Each row below holds a small network's activations on one input, seen along a few directions.
In each table, some parts of the input vary, and every possible input appears once, in random order.
Descriptions start from the smaller parts, as in this example, which fits no table here: line(4) and (point or line(9) or (values(3) and ring(8))).
Shared parts are said once, and a part with two or three values counts as separate values.

Other details of the inputs shift rows strongly along two fixed directions, in all tables alike. That doesn't count.

Rows:
r1: [ 26   6 -10  30 -16  55   8  11 -15  21  -9  65  33   2 -22  -1]
r2: [-46   4 -28 -28  48  36   0  23 -56  20 -57  46   1 -25  35  47]
r3: [-35  10 -31 -28  45  30  -7  32 -51  15 -43  49 -13 -30  48  57]
r4: [-52 -12 -28 -39  30 -36   1 -13   0 -33  -3 -59 -20 -10  35  -1]
r5: [ 10   0 -16  35 -17  65   5   5 -20  32  -8  55  38   9 -33 -15]
r6: [-53  -3 -15 -54  32 -39   8 -10  10 -39   0 -50 -18 -15  32   8]
r7: [ 33  -4  12  34 -30 -28   2 -23  25  15  10 -34   3  38 -19 -53]
r8: [ 37  -1  30  22 -30 -30  17 -28  26  -3   2 -26  13  25 -24 -39]
r9: [-44  -1 -18 -27  45  36 -13  36 -54  17 -35  45 -17 -32  41  62]
r10: [-18  -1   6 -30  33 -54   7 -10 -11  -1 -46 -39 -27   1  42   3]
r11: [  3  14 -35   5 -11  73 -15  19   8  -3  46  53  35 -16 -40   8]
r12: [ 20   6 -23  33 -18  57   6   5 -17  29  -8  59  37  10 -23 -15]
r13: [-32  -7  11 -29  34 -47  11 -15 -12   1 -52 -45 -19   4  34  -2]
r14: [-57   2 -80 -35  42  44  -4  21 -42 -11 -15  34   3 -29  46  31]
r15: [-42   4 -23 -54  30 -44  10  -9  12 -43   0 -44 -19 -15  40   8]
r16: [-35  -7   5 -31  33 -45  13 -21 -14   3 -53 -48 -14   8  32  -8]
r17: [-19   2  11 -33  32 -56   8 -10  -9  -9 -43 -37 -25  -4  41  12]
r18: [ 33  -8  46  24 -27 -27   9 -19  23   0   7 -27   3  16 -32 -26]
r19: [ 45  -3  52  20 -33 -34  -1  -5  30 -16  33 -19 -13   5 -18  -3]
r20: [ 43  -5  50  24 -36 -34  -7  -1  32 -13  38 -18 -21   5 -14  -1]
r21: [ 13  19 -42   4 -13  67 -14  20  10  -7  45  57  34 -14 -30   8]
r22: [ 18   1   8  26 -19  59   0  20 -17  16   7  67  25 -13 -31  23]
r23: [ 22   2  15   5 -26 -15 -26   1  51 -24  79 -38 -17   6 -30 -15]
r24: [ 34  -5  15  31 -29 -28  10 -28  27   9   5 -31  11  35 -20 -50]
r25: [ 20  -3  14  33 -23  58 -15  31 -14  16  29  65   5 -15 -23  32]
r26: [-39 -11 -10 -21  33 -43   6 -21 -13  15 -49 -55 -18  19  36 -20]
r27: [ 33   7   7   3 -28 -21 -24   2  53 -28  79 -33 -18   7 -22 -15]
r28: [ 43   0  47  18 -33 -36   9 -13  30 -14  18 -18  -2   8 -22 -11]
r29: [ 22 -10  19  36 -29 -21   1 -23  22  19  10 -39   3  38 -28 -52]
r30: [ 20   4  11  29 -18  59  -6  24 -15  16  14  64  19 -15 -30  27]
Each input here is: values(2) and (line(4) or line(11)).
Changing only the values(2) part turns r22 into r28. The same change can be made to r26. Which row results? -> r24
A walk changes only the line(4) part. It starts at r27 and steps to r21. List the rest of the walk in order. -> r15, r14

Rows:
r31: [-36  13 -27 -40  51 -46  -2   8 -26   7 -57 -14 -35  -7  80  31]
r32: [-63 -11 -27 -59  55 -23   4   1 -26 -11 -42 -27 -33  -8  68  12]
r33: [ 49 -11  39  49 -45  25   6   0  12  -6  29  26  27  -6 -60  -9]
r34: [ -6 -12  11 -10  -5 -61   4 -40  37 -26  13 -87  -8  21  -2 -46]
r35: [ 51  -9  20  41 -43  27   2   5  21   2  38  26  15  14 -47 -32]
r36: [-18   8 -55  16  16  64 -22  23 -45  48 -16  54  15   1   8  15]
r37: [-76   2 -17 -62  58 -28  16  -5 -24  -3 -55 -30 -14 -15  51  22]
r38: [-15  10 -20  -5  20  66  -5  24 -42  36 -36  68  22 -11  -3  25]
r39: [  7 -11  16  -2  -1 -68  -1 -32  30 -15   3 -86 -14  20  -6 -46]
r40: [-14  -3 -20  12  15  67 -10  32 -55  33 -29  76   8 -25  10  48]
r41: [-31  10 -29 -48  52 -42   2   1 -29   4 -61 -15 -28  -9  72  26]
r42: [-30  21 -36 -33  28  69 -27  42 -16   3  24  62   5 -37  -3  55]
r43: [ 38  -5  -4  44 -41  34  -2 -11  26  -1  41   6  36  18 -57 -38]
r44: [ -2   3   4 -25  -1 -61 -31 -11  55 -40  66 -93 -36   1  -3 -13]
r45: [ 44  12   3  36 -56  16  21 -10  33 -19  44  36  39   5 -45 -18]
r46: [ 19 -13  41  -1 -10 -73  -2 -19  31  -2   6 -69 -41  28  14 -32]
r47: [-20   7 -25  -9  26  64   2  23 -38  27 -36  67  27 -18  -8  22]
r48: [ 54  -1  24  53 -50  24  -8   6  18  24  42  28   7  28 -38 -24]
r49: [ 52  -8  43  52 -46  29   5  -3   8  -5  27  24  22  -1 -58  -9]
r50: [  4  -6  47 -25  -6 -69 -20  -7  46 -54  57 -76 -43 -18  -2  18]
r51: [ 11  -9  19   4  -6 -71  -9 -31  29   2   4 -85 -24  28   3 -40]
r52: [  8   0  55   0  -5 -78   2 -23  36   6  -6 -69 -27  26   1 -21]
r53: [ -8 -13  27  -9 -16 -71  14 -25  38 -26  23 -70 -28  21   8 -32]
r54: [ 27  -8  29  48 -57  26  14  -5  18 -12  46  28  30  -4 -57  -3]
r55: [ 32 -10  33  48 -54  30  17  -6  18 -15  46  24  33  -6 -55  -4]
r56: [-16  17 -54  -7  11  62  16  20 -31  -1 -13  77  34 -25  15  29]
r57: [ 45 -12  35  45 -46  30  10  -4  16 -13  34  23  31  -2 -58  -6]
r58: [ 51  -3  24  58 -50  23 -10  12  24  24  45  31   0  26 -32 -20]
r59: [  4  -6  46 -19   0 -66  17 -34  38 -22  -8 -75  -6  18 -12 -28]
r60: [ 17 -12  40  -6  -5 -66   5 -22  28 -18   3 -72 -37  23   8 -38]
r61: [ 66   8  12  37 -44  15  13  -5  25 -11  27  34  36   4 -47 -24]
r62: [-56  -3 -41 -42  62 -23  -9  -5 -36   6 -56 -43 -28  -3  55   3]
r63: [ 38 -12  35  42 -50  32  12  -9  18 -17  39  25  34  -5 -56 -10]
r64: [-40   7 -35 -59  57 -36  14  -4 -23 -21 -57 -20 -15 -15  66  23]
r65: [-41  23 -42 -76  56 -32 -20  20  -1 -39   1 -21 -39 -38  63  51]
r66: [  5  18 -43  -1  17  61   5  22 -40  10 -30  78  23 -19  12  24]
r67: [  6  17 -42  -1  12  57  -1  24 -41  18 -29  79  23 -17  16  27]
r68: [-10   0 -35   2  14  69 -12  34 -45  32 -20  71   2  -7  18  20]
r69: [-76  -4 -51 -47  54 -23   1  -7 -26  -4 -37 -44 -18  -8  57   7]
r70: [ 53  -9  43  51 -50  26  -1   0   7   3  26  25  21   1 -52  -5]
r71: [-19  -4 -42  -5  19  71  -2  30 -36  15 -12  67  11 -10  12  20]
r72: [ 43   1   5  63 -46  23 -17  -1  24  27  43  12  16  26 -43 -30]
r73: [ 15 -12  60   8 -12 -80   1 -24  19  -7  -2 -73 -30  13   5  -7]
r74: [-54   3  -7 -53  61 -33  -2   1 -31  23 -69 -25 -29  -5  54  24]
r75: [  5  22 -43   6  11  53  -4  26 -41  30 -25  81  20 -10  19  32]
r76: [  6  -4  28 -31  -4 -65 -22  -1  54 -43  68 -74 -51   3  10  -6]
r77: [-17  11 -21  -5  24  70   1  22 -42  28 -38  67  23 -13  -7  22]
r78: [-17   0 -18  21  13  64 -14  38 -52  36 -23  77   2 -22  17  53]
r79: [-10  14 -50 -12  14  62  11  15 -29  -4 -19  77  35 -23  14  23]
r80: [ 11   2  54  -6  -4 -77   4 -28  30   7 -10 -71 -19  27  -4 -24]
r81: [ 47  -2   4  50 -45  29 -12  -8  17  16  34   8  26  21 -52 -38]
r82: [-70  -9 -30 -54  52 -25   9   6 -27  -8 -36 -28 -34  -9  70  17]
r83: [-14  -2  40 -17 -10 -72  21 -35  40 -21   4 -71  -8  16 -12 -26]
r84: [ 20  -1 -10  46 -51  29   2 -12  28   1  53  10  34  17 -56 -35]
r85: [-69   0 -14 -67  61 -25  11  -9 -24  -6 -61 -29 -12 -12  49  17]
What is each input in this table made of? -> values(5) and (point or line(10))
Changing only the values(5) part turns r77 into r60. The same change can be made to r47. Which row results? -> r35
Changing only the values(5) part turns r43 into r64. The same change can be made to r51. Which row results? -> r41
Change only the values(5) part in r82. List by row number the other rows that result. -> r37, r55, r56, r69
Change only the line(10) part in r70. List by row number the other rows that result. -> r33, r40, r49, r54, r55, r57, r63, r73, r78
Change only the values(5) part in r72. List by row number the other rows that result. -> r31, r52, r58, r78

Rows:
r86: [ -6 -12  23  -1  -9 -35  -1 -14  15 -19  19 -49 -17   1  -4  -8]
r87: [  4   9  -8 -13   0 -28  -3 -11  28 -15  19 -31  -2   7  -2 -19]
r88: [-13   7 -29   8   1  71 -11  22 -16  19  12  55  27 -11 -27  15]
r89: [  9  -6   5  20 -23  33  -4   2   9  -1  33  14  16   1 -37 -11]
r90: [ 13  -7  31   9  -8 -46   2 -12  12   4  -6 -35 -20  18   8 -14]
r91: [ 22  -3   6  24 -25  23  16  -8   4   0   7  21  31   7 -31 -18]
r92: [-39  13 -41 -52  53   4 -14  24 -33  -2 -29  18 -22 -26  57  46]
r93: [  3  -2  32  -9   2 -25  -9  -1  17 -12  14 -29 -17  -4  -6   9]
r94: [ 37   7  20  23 -23  27   7   5   4   3   4  40  23  -6 -33   3]
r95: [-33   1 -29 -37  32 -28  -2  -2  -2 -17 -11 -32 -22  -4  40   1]
r96: [-48   7 -45 -46  47   6  -7  23 -33  -3 -27  17 -22 -23  62  42]
r97: [ 24  -7   5  40 -25  19  -1   0  -2  17   8  19  10  13 -18 -15]
r98: [  9  -4   3  -2 -11 -40   1 -14  27 -27  25 -43 -15   4   8 -13]
r99: [  7   0  16   1  -1 -38  -1 -21  17  10 -11 -45  -7  26  -1 -32]
r100: [  1  -2 -29  25  -2  63  -5  16 -29  34 -12  58  22   5  -8  -1]
r101: [ 42  -8  34  40 -48 -10  18 -20  27 -15  25  -6  23  13 -41 -27]
r102: [-25  -5  -1 -13  15  13  -6  14 -14   1   0  11 -10 -15  12  27]
r103: [  1  11 -26  10  -2  63  10   8 -21  19 -14  63  41  -6 -22   6]
r104: [-28  -3   6 -29  28 -37  15  -7 -15  -9 -41 -20 -17  -9  38  15]
r105: [ 18   3  26   2  -1 -34  -4  -5   4  12 -13 -26 -19   9   6  -7]
What is each input in this table made of? -> line(4) and line(5)
Changing only the line(4) part turns r86 into r101. The same change can be made to r102. Which row results? -> r104
Change only the line(5) part in r92. List by row number the other rows that result. -> r87, r95, r96, r98
